These are the activations of a small neural network, seen along a few directions. Each row is one input.
Each table varies a few parts of the input and shows all the possible inputs, shuffled.
Descriptions start from the smaller parts, as in this example, which fits no table here: one of 3 separate values, together with either a single point or one of 11 places along a line or (one of 4 places along a line, together with one of 8 places around a ring).
Shared parts are said once, and a part with two or three values counts as separate values.

Other details of the inputs vary at random and push rows far along three fixed directions, the same in every table; ignore that.

Rows:
R1: [  9 -28  -6 -18 -12  29 -32  -7  12 -15  12]
R2: [-10 -18 -21  -3  16 -55  -7   2 -10  15  12]
R3: [ 12   6  12  -2  -9  43   9   1  10 -12  -5]
R4: [-12  -5  17 -15  -4  -1  47  26   2  25  14]
R5: [ -9 -20 -19  -2  13 -55  -7   6  -9  13   8]
R6: [ 10  31  -4  25   9  17 -10 -25  -6 -20 -22]
R7: [  9   2  18   1 -13  42   3  -1   6  -6  -4]
R8: [ -5 -20  16 -33  -7  23  19  14  17   6  16]
R9: [-10  17   3  14  14 -30  31   9 -15  21  -3]
R10: [ -8  42  10  39   7 -12  14 -17 -13   3 -30]
R11: [-21 -10  25 -14 -12  -6  42  22   2  28  10]
R12: [  6   8  13  -2 -10  45   6  -4   6  -9  -3]
R13: [ 17  -4 -31  10  13  -1 -50 -20  -4 -24  -5]
R14: [ 1 -6  1  4  1 -5  0  1 -2  3  0]
R15: [ -8 -13 -26  -5  20 -50  -6   6 -11  14  14]
R16: [  9 -31 -33 -17  11 -18 -32   6   5  -8  17]
R17: [ 3 -7 -4 -9  2  4  6  6  5 -1  7]
R18: [  1   1  21  -1 -19  41   1  -9   6  -7  -7]
R19: [-16  17   8   5  19 -33  32   1  -9  19  -5]
R20: [  2   7 -15  22  14 -32 -20 -18 -16  -4 -15]
R21: [ -2 -10   1  -5  -6   1   0   8   9   2   1]
R22: [-9 -8  1 -8 -7  2 -2  0  7  4  4]
R23: [-14  18   1  11  14 -29  31   4 -14  20  -2]
R24: [ -7 -17 -22  -3  18 -53  -7   7 -11  16  13]
R25: [  2  14 -21  20  21 -27 -18 -15 -16  -4  -9]
R26: [-18  -1  17 -19  -4  -1  49  19   2  26  16]
R27: [ -2  37  14  39   8 -13  16 -17 -21   4 -31]
R28: [ 13  -2 -32   8  13   0 -52 -25  -5 -24  -4]
R29: [  7 -30  -5 -20 -15  28 -33  -9  10 -14   8]
R30: [  4  12  -5 -15  -8   0   1  12   2  -6  20]
R31: [ -3  14 -21  21  15 -32 -21 -15  -9  -5 -15]
R32: [  7   4  19   0 -14  43   2  -4   5  -5  -3]
R33: [ 10  -1  19   2 -15  41   4   0   8  -8  -5]
R34: [ -5 -25  17 -26 -18  24  16  15  12  11  19]
R35: [  9  28  13  -8 -19  42   4   0   6 -15   9]
R36: [  5   9  13  -4  -9  44   7  -7   8 -10  -3]
R37: [ 10 -26  -7 -19 -10  30 -32  -5  11 -13  13]
R38: [  3   0  21  -2 -18  42   2  -8   5  -6  -8]
R39: [-19 -11  25 -13 -12  -7  42  24   3  27  10]
R40: [-21  18   3  12   8 -34  27   3 -10  23  -7]
R41: [ 19  -5 -24   5  19  -4 -45 -18   5 -29 -11]
R42: [ -8  18  25  11 -10  16  31   5   3  10 -13]
R43: [  4  30  -1  29   1  14 -17 -25  -3 -16 -28]
R44: [-20 -10  25 -15 -12  -6  44  19   1  28  11]
R45: [ 11   1  18   1 -13  42   4   1   7  -6  -4]
R46: [ -6 -27  18 -26 -20  22  15  15  12  10  15]
R47: [ -3  42  12  39  12 -11  16 -17 -21   6 -26]
R48: [ 10   5  14   0 -11  44   6   1   6  -7  -4]
R49: [-12 -14 -25  -3  14 -54  -8   8  -4  13   7]
R50: [ 13  19   4  30   1  12 -14 -20  -9 -16 -28]
R51: [  8  -2  20   0 -17  40   3  -3   6  -8  -9]
R52: [-7 24 21  8 -4 21 35  0 -5 10 -7]
R53: [-14  -7  22 -14  -7  -3  44  24   0  30  14]
R54: [ -8  16   3  14  13 -30  31  11 -15  21  -3]
R55: [-18  -2  19 -16  -5   0  46  21  -2  30  16]
R56: [  5  24   5  29   1  12 -18 -25  -7 -17 -27]
R57: [-2 -1 -3  3 -1 -6 -1  4  4  2 -4]
R58: [  1  41  13  32  19 -11  20 -13 -12  -1 -29]
R59: [ -4 -23  12 -24 -19  23  16  24  19   9  13]
R60: [ 14  50  -5  22   0  12 -14 -18 -10 -25 -11]
R61: [ -2  36  14  40   8 -14  17 -14 -18   2 -31]
R62: [  2  -6  -5 -10   2   5   6   5   4  -1   7]
R63: [ 13 -23 -13 -22  -5  30 -25  -2  15 -19  12]
R64: [ -9 -42   0 -30  -8 -21  12  28   8  19  24]
R65: [ 17  -4 -31  10  13   0 -50 -19  -3 -24  -6]
R66: [ -8 -26  18 -25 -20  21  14  18  14  10  15]
R67: [ 0  0  1 -5 11 -5  3 -1  3 -2 -2]
R68: [ -8 -24  17 -27 -18  24  16  12  11  12  20]
R69: [ -3 -35 -26 -17   3 -24 -40  -4   4  -6  14]
R70: [ 14 -11 -35 -19   3 -26 -35  11   3 -16  27]
R71: [ 15  24   4  23  13  13 -10 -18  -1 -21 -26]
R72: [ 16 -24 -13 -20  -5  30 -24   1  16 -20  11]
R73: [-13 -14 -25  -4  14 -54  -9   7  -4  14   8]
R74: [  6 -31 -26 -23  16 -22 -32   1  10 -10  13]
R75: [ -5  41  10  39   7 -13  15 -14 -12   3 -31]
R76: [ -1 -32 -29 -16   4 -23 -38   0   9  -6  13]
R77: [ 15  -5 -29  12   7  -4 -51 -16   4 -25 -13]
R78: [ 18  -4 -32  10  14  -1 -47 -18  -1 -26  -6]
R79: [-14 -34  -1 -41   5 -19  15  21  12  18  28]
R80: [ -7 -21  13 -26 -19  24  15  20  18  10  14]
R81: [-1 18 26 12 -6 17 32  6 -4 12 -9]
R82: [ -4 -16 -10 -39  -8 -20  12  34   7  11  42]
R83: [ 10  -3  20   1 -18  40   4  -1   6  -8  -9]
R84: [ 14 -30  -6 -15 -11  28 -29  -1  13 -16  10]
R85: [  5  -1  20   0 -18  40   2  -5   7  -8  -8]
R86: [ -4  37   0  10   7 -36  30  15 -15  11   7]
R87: [ -7 -14 -27  -6  20 -49  -4   8  -8  12  14]
R88: [  6  -1  21   2 -17  39   2   1  10  -9  -9]
R89: [  9  20   5  30   0  12 -16 -18  -5 -18 -27]
R90: [  2   1  21  -1 -18  41   1  -8   6  -7  -7]
R91: [  8  28   2  28   5  16 -17 -27 -11 -13 -22]
R92: [ 25  16 -33   7   6  -8 -49  -9  -3 -34   3]
R93: [ -9 -17 -22  -2  13 -54  -6  12  -2  12   7]
R94: [  8 -22 -13 -23  -7  32 -29  -5  12 -16  14]
R95: [ 11  20   4  29   1  13 -15 -23  -9 -16 -27]
R96: [ -8  16  29   9 -11  16  32  -1  -6  12 -12]
R97: [  2 -37 -24 -14   3 -24 -37   3   6  -7  12]
R98: [ -7  38   0   9   7 -36  30  13 -16  12   8]
R99: [-15 -18 -19  -4  13 -56  -9   3  -8  14   9]
R100: [ -7 -19 -20  -1  16 -54  -6   6  -9  14  11]
R101: [-17  14   6  13   7 -35  27   6  -8  21  -7]
R102: [-12  19   1  10  15 -30  33   4 -12  18  -3]
R103: [ -6 -53 -11 -46 -17  10 -20  17  24   3  32]
R104: [  1 -14   4  -4  -6   0   1   6   3   2   1]
R105: [ 15  -4 -25   4  19  -4 -48 -24   4 -29 -10]
R106: [-11  17   1  12  14 -30  32   8 -14  20  -2]
R107: [ 11  27  13  -8 -19  41   5   3   6 -15   9]
R108: [ -2  39  13  41  10 -13  18 -17 -19   4 -27]
Description of these inputs: one of 9 places along a line, together with either a single point or one of 11 places along a line.
Changing only the place on the line of 9 turns R25 into R9. The same change can be made to R2. Which row results?
> R14
Changing only the place on the line of 9 turns R65 into R15. The same change can be made to R53. Which row results?
> R32
Changing only the place on the line of 9 turns R64 into R46. The same change can be made to R92. Which row results?
> R30
Change only the place on the line of 9 in R39. List by row number the other rows that result.
> R11, R56, R66, R69, R88, R89, R97, R99
Which other rows agree with R36 in the place on the line of 9? List them by row number.
> R1, R37, R38, R43, R52, R55, R60, R79, R90, R99, R103
Which other rows agree with R49 in the place on the line of 9? List them by row number.
> R13, R24, R27, R63, R66, R67, R85, R87, R98, R101, R108

Rows:
R109: [  4  -4  17  10  -5  45   7  -9  14  -5 -16]
R110: [  9  37 -10  57   7 -24 -11 -22 -22  -6 -30]
R111: [-21  -7   6  -2  16 -50  28  -3 -13  29   5]
R112: [-20  24  -3  22   3 -35  12  -2  -8   9 -17]
R113: [ 15 -20 -29 -27   3  -2 -46 -10   3 -22  30]
R114: [  2  20  18   9 -20  55 -20  -1   4   8 -10]
R115: [ 12 -14   0   7   9   3 -14  -9  -8  -7 -14]
R116: [ -7  12  14   2 -22  37   0   0  15 -10 -14]
R117: [-13 -19   9  -7   9 -19   9  -3 -11  17  11]
R118: [  1  42   2  47   6 -26 -19 -32 -27  -9 -25]
R119: [-14   6  42 -14 -30  21  41  12   7  19   8]
R120: [ -9 -13  16 -16 -15  41  20  -3  11   4  -5]
R121: [ 13   6 -14  34  -4  -1 -33 -14  -9 -16 -10]
R122: [ 10  13 -15   7  11   4  -9   1   9 -13   4]
R123: [-23  11  -7 -12  10 -46  47  23 -18  33  21]
R124: [  5  -6 -10  -6   5  -2  10  17  -5   4  25]
R125: [ -4 -53 -12 -34   4  -9 -28  -3   5   2  27]
R126: [  0  20  26  22 -18  38  14   4  14  -4 -19]
R127: [ 17 -40 -20 -13   9   2 -46  -8  13 -21  -7]
R128: [ 21  30  20   4  -7  40  20   1   1 -15 -10]
R129: [ 14  -8 -19  31  18   3 -38 -26 -12 -18 -17]
R130: [-30   5  12  -2   5 -56  28  17  -3  29  10]
R131: [ 22 -18 -28 -22  10   2 -45   6  15 -29  12]
R132: [ 11  32  -4  40   8 -34  -8 -14 -22  -7 -32]
R133: [  0 -32 -33 -37   0  -5 -22  15   2  -6  37]
R134: [  7 -47  -2 -28  -1   4  -8   9  10   1   9]
R135: [ 10  10  30  12  -4  40  20  -8   3  -5 -28]
R136: [  8 -35 -23 -38   2  -4 -38   6   4 -14  45]
R137: [ 12 -35 -19 -15   6   6 -53 -27   3 -18   8]
R138: [  6 -32 -22 -45  -1  -8 -24   7  11  -7  42]
R139: [  6  11  32  13   0  41  13  -4  11  -8 -32]
R140: [ -3 -12  26  -3 -30  34  26  22   5  13  14]
R141: [-11  -8   9 -10 -11  -9 -10   3  11   0   9]
R142: [ -4 -13  16   2  -2  28  17   3  17   8  -7]
R143: [ -7  17   0  29   0 -36  22   4 -14  18  -9]
R144: [  5 -33 -20 -42  -1  -5 -26   9   6  -7  45]
R145: [ 12  -2  16  16  -8  51   4 -15   5  -7 -15]
R146: [ 16  -3  25  11  -5  48  -1  -9  -3 -13 -19]
R147: [ -2 -28 -36 -40   4  -5 -31  14  20 -13  28]
R148: [  3 -17   3  -4 -10 -18  -3  18  -8   5   8]
R149: [  3 -50 -11 -36 -13 -16 -21  28  19  -1  21]
R150: [  0  18   8  16  -8   1 -21 -20   1 -16 -13]
R151: [ -4 -27   1   0   3   4  11   6  -1  15   8]
R152: [-25 -13   4   3  21 -47  43  20   0  40   4]
R153: [ -7 -30   4 -27 -18  -9 -11  13   0   9  30]
R154: [ 27  16 -23   9  16  -4 -36 -13  -4 -32 -11]
R155: [ -3   6  14 -28 -21  40  35  14   6   6  19]
R156: [-12  -5  21 -20 -36  32  29  14   8  11   6]
R157: [  3   2 -10  16  21  -6 -43 -33   3 -21 -21]
R158: [  8  22  18 -10 -10  40   7  -8   8 -14   7]
R159: [-12 -10  -3  -8 -19  -3   3   9  -4   8   9]
R160: [ -4  24 -13  35  20 -21  -5 -33 -24  -1 -34]
R161: [-24  14 -13 -11  14 -54  41  20  -8  26  14]
R162: [  4  12  18  -8 -12  30  46  19   3  13  16]
R163: [-15  -3  42 -16 -13  27  45   2   7  22   3]
R164: [ -9  36 -13  37   6 -31  -8 -19 -14  -7 -31]
R165: [ 11  19   9   3  -4  44   8   5  18 -14   1]
R166: [  0   2 -21 -21   0  -5   2   2  -2  -4  15]
R167: [  3   4  21  15  -6  39  24 -10   3   4 -17]
R168: [  4  18 -33   3  15  -7 -31 -13   1 -24  -5]
R169: [-18  -3  -4   9   2 -59  35  22  -8  35   9]
R170: [ 12 -17 -28 -29   6  -4 -47  -9  13 -24  25]
R171: [-17  -9  23 -16 -11  40  26   6  19   9  -6]
R172: [-10  12  17 -23  -1   6  25  15  12   7  19]
R173: [  8 -11   2   6  13   1 -14  -6   7  -9 -20]
R174: [ 10   5   1  16  -4 -15 -10   1 -13  -5 -12]
R175: [  8  18   2  25   1 -10 -16  -4   0 -15 -25]
R176: [ 19  28  21   4  -8  41  21   5  -2 -12  -7]
R177: [ 13 -41 -19 -42   0  -8 -15  29   3  -3  39]
R178: [-18   5  29 -14 -33  25  45  16   7  18   1]
R179: [-11  25   5  21   2 -45   8 -12 -19  11  -8]
R180: [ -3  -6  34 -15 -24  29  23  28  19   5  -1]
R181: [  1  -4  -8  12   5  15 -18 -22 -11  -9 -15]
R182: [ -5  25   4  26   7   5  10 -28 -14  -2 -34]
R183: [  2  21  -8   5  22 -47  21  13 -10   8  -2]
R184: [-33  -7   0  -4  17 -47  39  11  -5  33  -3]
R185: [ 13 -31 -29  -4  -9   0 -53  -3  18 -21   7]
R186: [ 15 -17   5  -1   2  19 -11  -7  -1  -9 -13]
R187: [-21  22  -7  -7  21 -38  28  27 -16  48  20]
R188: [-10 -52  -7 -40   4 -10 -20   4  20   6  24]
R189: [ -1  34  -8  50  11 -31  -8 -13  -9  -4 -29]
R190: [  3  14  12   7 -29  45  -3 -11   1 -12 -13]
R191: [ -3   2  -6   6  -3 -26 -20 -12 -11  -2   3]
R192: [  1   7  28   3  -7  45   0 -23  10 -11 -16]
R193: [ 10   3 -16  -8  18 -21 -14  12   7 -11   4]
R194: [  4  51 -21  29  18 -16  -3 -23 -18 -14 -22]
R195: [-13  -3   4   1   3 -62  33  26 -10  30   3]
R196: [ -8  -4   3   4   1 -55  25  21 -16  26   3]
R197: [ 15  21  10   5  -8  50   8  -1  16 -18  -2]
R198: [ 14  -1 -23  -2   9  -8  -9   2   1  -7  16]
R199: [ -9  21  31 -19  -9  24  37  13  12   7  15]
R200: [  1 -18  19  -5 -11  42  21   2  15   7  -3]
R201: [  4   8 -23  24  -3  -3 -44 -20 -15 -22 -14]
R202: [ 13  23  -5  13  16 -19   4   3 -18  -6  -2]
R203: [ -7 -16 -21  -3  11 -11 -19 -14   3  -5 -11]
R204: [  9  23 -14  23  16 -17   4  -2 -15  -2   3]
R205: [  2   1 -22  15  23   2 -47 -20  -9   8 -16]
R206: [-13   7  -6  -4  14 -47  49  26  -6  32  21]
R207: [ -2   9 -10  23  10   3  -9 -26 -16  -5 -23]
What is each input in this table made of?
> one of 3 separate values, together with either a single point or (one of 4 separate values, together with one of 8 places along a line)
Changing only the choice among 3 separate values turns R182 into R166. The same change can be made to R152. Which row results?
> R165
Changing only the choice among 3 separate values turns R200 into R206. The same change can be made to R117. Which row results?
> R136
Change only the choice among 4 separate values in R179. List by row number the other rows that result.
> R132, R143, R156
Change only the place on the line of 8 in R181. List by row number the other rows that result.
> R120, R160, R171, R182, R184, R203, R207
Change only the place on the line of 8 in R185. List by row number the other rows that result.
> R110, R121, R126, R140, R143, R169, R189
Change only the choice among 3 separate values in R162. List by row number the other rows that result.
> R110, R145
Change only the choice among 3 separate values in R170. List by row number the other rows that result.
> R150, R192
Change only the choice among 4 separate values in R204. List by row number the other rows that result.
> R123, R144, R202

Rows:
R208: [-13  14   3  13   4 -23  29   5 -16  21   0]
R209: [ 13   5  13 -20 -23  53  12  19  16  -9  16]
R210: [  7  11   3  20   9   8   5  -9  -6  -2 -17]
R211: [ 15 -25 -16 -38  -9  10 -23  17  16 -16  33]
R212: [ 13 -13 -32   4  20 -10 -48 -23   3 -23  -8]
R213: [  6  32  20  25 -11  25  -1 -18  -8 -12 -22]
R214: [  6 -38  -6 -36  -8  20 -22   6  12  -7  27]
R215: [-16  22  -4  -6  13 -47  41  23  -7  23  14]
R216: [  1 -11  15 -25 -16  54   1   1  18  -6  11]
R217: [ 13  24  18  29  -9  29 -12 -21  -1 -21 -29]
R218: [  4  10  10  12  10  -3  12  -7  -7   1 -12]
R219: [ -1  12  15  14   3  -1  15  -3  -6   2 -16]
R220: [  7 -24 -35   5  17 -31 -41  -6  -2  -9  -3]
R221: [-20 -35  11 -44 -12 -17  39  34   4  33  40]
R222: [ -4 -21 -36  -4  23 -51 -22   2 -11   9  15]
R223: [ -3  20  11  20   5   9   9 -12   0  -4 -25]
R224: [-22   0   5   4   7 -46  28  13  -3  26  -1]
R225: [ -9  24   9  16  -3  -3   9  -8  -5   5 -14]
R226: [  8  -6 -36   4  12 -11 -53 -25  -2 -24  -2]
R227: [ -4  14  10  25  -1  -8  13   0  -6   8 -17]
R228: [ -1 -13  19 -17 -29  41  10  12  12   5  10]
What is each input in this table made of?
> one of 3 separate values, together with either a single point or one of 6 places around a ring
Changing only the choice among 3 separate values turns R212 into R210. The same change can be made to R215. Which row results?
> R209
Change only the place on the ring of 6 in R220. List by row number the other rows that result.
> R208, R210, R222, R227, R228
Change only the choice among 3 separate values in R228. List by row number the other rows that result.
> R213, R225
